Each row below holds a small network's activations on one input, seen along a few directions.
In each table, some parts of the input vary, and every possible input appears once, in random order.
Descriptions start from the smaller parts, as in this example, which fits no table here: one of 2 separate values, together with either a single point or one of 11 places around a ring or (one of 5 places around a ring, together with one of 6 places along a line).
Shared parts are said once, and a part with two or three values counts as separate values.

Other details of the inputs vary at random and push rows far along two fixed directions, the same in every table; ignore that.

A family of inputs:
r1: [ 43 -25  -7   7   8   7   6  -1 -16   0   8   6   4   3  -4  -8  -7]
r2: [-15 -20 -20   4   4  21  20 -18   3 -12  10  14   9   1   4 -14   2]
r3: [-52  38  -1   4 -34 -22   5  -6  27  -6   1 -14  -3  -2 -10  18   5]
r4: [-11 -19 -15   6   5  18  14 -24   0  -9   8  17   7   4   0 -12   6]
r5: [-15 -18 -22   3   6  22  22 -18   4 -13   8  14   8   2   3 -14   3]
r6: [ 25 -17  -1  -8  21  17   0   0 -15   1  -9  13   2   7   4 -14  -3]
r7: [ 18   3  21  -9  12  -9 -22  23 -10  14  -7 -10  -7  -6  10   6   0]
r8: [ 48  -9  38 -16  20 -10 -40  34 -27  31 -12  -6  -6  -2  10   3  -3]
r9: [-21  34  14  -3 -16 -24 -13  20  14   3  -9 -23  -7  -8   0  18  -3]
r10: [ -8 -10 -17   5  11  20  17 -24   1 -14   0  15   4   6   0 -12   4]
r11: [-52  35  -5  -1 -41 -20  10   1  28  -3   1 -13   3   0 -14  15  -1]
r12: [ -8 -12 -17   4  10  20  16 -24   1 -13   2  16   3   6   0 -11   5]
r13: [ 35  16  30   5  -7 -37 -31  36  -7  18   1 -31 -13 -15   0  23  -7]
r14: [ 49 -29  19  -6  40  14 -24   7 -30  16  -6  12  -3   1  13 -10   5]
r15: [-13 -14 -23   2   8  23  22 -18   5 -17   4  13   6   3   3 -14   1]
r16: [  8   4  -4  17 -12 -14   4  -5   3  -4  11  -7  -3  -5  -8  10  -1]
r17: [-14  10  -5  -5 -10  -1   6   0   8  -3  -4   0   2   5  -5   0  -2]
r18: [-20  31  14  -9 -24 -25 -11  18  12  10  -8 -17  -4  -1  -7  17  -2]
Description of these inputs: one of 3 separate values, together with either a single point or one of 5 places along a line.
Which other rows does r12 become when the choice among 3 separate values takes its other values? List them by row number.
Answer: r15, r17

A family of inputs:
r19: [  7 -21  -1 -11   9   9   2   6  -9   7   7   3   0  -1   8  -9  -1]
r20: [ 20 -15   1  16  25   6  -4 -11 -14  -5  -3   6  -4  -5   5  -6   1]
r21: [-49  11 -15   1 -27  -2  19 -20  20 -13   6   6   1   9 -11   0  -1]
r22: [-29  15 -17  -2 -12   3  20 -22  15 -15   0   0  -4  10  -9   0   6]
r23: [  6 -20  -8 -11  10  17   7  13 -10   8   0   7  13   3   2 -14  -6]
r24: [ -1  23  22  -7 -10 -23 -26  12   3  20  -6  -8 -10   2  -5  18  11]
r25: [ 18 -12  -3   5  22  11  -4  -4  -7  -5  -3  12  -9   3   6  -6   0]
r26: [-44  15 -16  -5 -25  -1  19 -24  17  -8   5   5   2  12 -15   1   9]
r27: [  0   8  18  -3 -11 -15 -25  15   5  12   0 -12  -7  -6   4  12   0]
r28: [ 19 -19  -6  -8  22  12   6   8  -9  -2   4   0  -5  -3  13 -11  -1]
r29: [ 17  -6  -4   3  22  13   1 -16  -8  -1   2   8  -1   3   0   0   7]
r30: [-29   3 -21  18 -10  -3  24 -13  13 -20  12  -7   3 -15   0   3   6]
r31: [ 10  -9  -1 -13   9  13   2  -9 -14   7  -8  18   6  13   1 -10   5]
r32: [ 37  11  11   6 -40 -44  -9  24  -3  18   7 -22   0   5 -25  23 -18]
r33: [-42   9 -14  12 -27   2  16 -21  23 -15  18   0   9  -2  -7   6   3]
r34: [ -2  25  24 -18 -12 -19 -20  21  -1  21 -18  -9   2   4 -12  11   2]
r35: [-32   7 -19   4  -9   6  22 -20  15 -21   2   4  -4   7  -5  -4  -4]
r36: [ 20 -10  -2  10  25   6  -3 -19 -14   1  -4   4  -2  -2   1  -3   8]
r37: [ 19 -16  -1  -5  19  13  -3  -2  -7  -6   1   0  -5   1  11 -13  -4]
r38: [ 14 -11  -5  -5  13  15   4  -1  -6  -7  -5   4   4   2  13 -13  -7]
r39: [ -3   9  23   7 -10 -26 -18  21  -2  15   4 -20  -4 -17   4  17   6]
r40: [-36  10 -26   0 -15   6  30   4  19 -15   2  -6  12   0  -7  -5  -6]
r41: [ -3  20  28   4 -10 -22 -25  14   2  14   0  -9  -7  -4  -3  20   1]
r42: [ 19 -14  -7  -8  19  13   8  12 -11   0  -3   3   2  -1  16 -11  -5]
r43: [  7 -19  -6 -11   8  14   8   7 -11   7   2   9   8   2  12 -12  -4]
r44: [ 15 -10  -1  -5  18  15   3   5  -7  -3 -15  11   4   5  -2 -13  -8]
r45: [ -5  19  23  -1 -12 -23 -27  17   5  15  -5  -8 -12  -2  -2  17   1]
r46: [-39   1 -19   9 -21   5  27 -14  20 -12  22   2  10  -6  -4   5   5]
r47: [ 20  -8  -5  -2  21  12  -2 -10  -7   0  -4  10  -7   6   2  -3   9]
r48: [ 19 -17  -5  -6  19  21   4   5  -5  -5  -9   5   9   2   3 -19  -8]
r49: [ 20 -11   1   9  24  12  -3  -8 -10  -6   2  10  -4   0   5  -3  -1]
r50: [  1  20  26   5  -5 -28 -25   3  -3  21  -6 -14  -6  -5  -5  17  11]
r51: [ 10 -19   3  -9   8  11  -7  -2  -7   3   4   4   0   4   7 -11  -3]
r52: [ 16 -15  -7   5  20  11   8   2  -6  -7  12   3   1 -10  11  -2   3]
r53: [ 15 -17  -3  16  18   7  -2 -11  -8 -11   3   0   1  -9   9  -7   3]
r54: [  1  11  28   9 -11 -25 -28  13  -2  12   0 -19  -4 -14   3  15   4]
r55: [ -3  18  23 -14 -16 -17 -25  30   3  16 -12 -16   5  -5  -4   8  -9]
r56: [ 15  -4  -5  -9  15  14   7  -8 -11  -1 -12  11   1  11   4  -8   3]
r57: [-27   9 -17  14 -12   4  16 -18  20 -23  14  -3   4  -5  -2   4   1]
r58: [  2  24  26  -3  -7 -23 -25   8   1  20  -1 -10  -5   0  -6  21   9]
r59: [ -4  15  28  11  -9 -27 -25   9  -2  14  -5 -13  -8  -8  -2  17   3]
r60: [ 21 -10  -3 -10  20  20   6  -2 -11   0 -15  13   6   9  -5 -13   2]
r61: [ 19 -13  -3  -4  21  16   4  -2 -13  -4 -12  14  -1   8   9 -13  -7]
r62: [ -3   7  13  -5 -10 -16 -14  23   5  16   5 -13  -8  -9   5  14   3]
r63: [ -5  17  20 -10 -12 -17 -17  16  -3  13 -13  -2  -3   3   1   8  -6]
r64: [-30   8 -22  10 -15   4  15 -15  23 -22   9  -2  -1  -3  -1   0   1]
r65: [ 22 -19  -8  -1  22  12   3   8  -7  -3   6   4  -6  -8  13  -7   3]
r66: [ 15   5 -32  21 -40  -9  36 -12   8 -18  19  -5   5   5 -29   0 -17]
r67: [ 10 -17   0  -9  12  16   0   2 -11   4 -10  19  10   8  -4 -16  -6]
r68: [-46  11 -18  -2 -32   3  21 -15  21 -13   4   2  11   4  -3  -3  -6]
The inputs of r59 and r20 match in every part but one. If r63 is changed in the same way as r59 into r20, which row does it become?
Answer: r61
The inputs of r49 and r41 match in every part but one. If r22 is changed in the same way as r49 into r41, which row does it become?
Answer: r26
What is each input in this table made of?
Answer: one of 2 separate values, together with either a single point or (one of 4 places along a line, together with one of 6 places along a line)
Which other rows does r54 become when the choice among 2 separate values takes its other values? List them by row number.
Answer: r53
A walk changes only the place on the line of 4. It starts at r24 and steps to r45. List the rest of the walk in order.
Answer: r27, r62
Which other rows does r30 become when the choice among 2 separate values takes its other values? List them by row number.
Answer: r39
A walk changes only the place on the line of 6. It starts at r48 and steps to r38. List the rest of the walk in order.
Answer: r37, r64, r57, r53
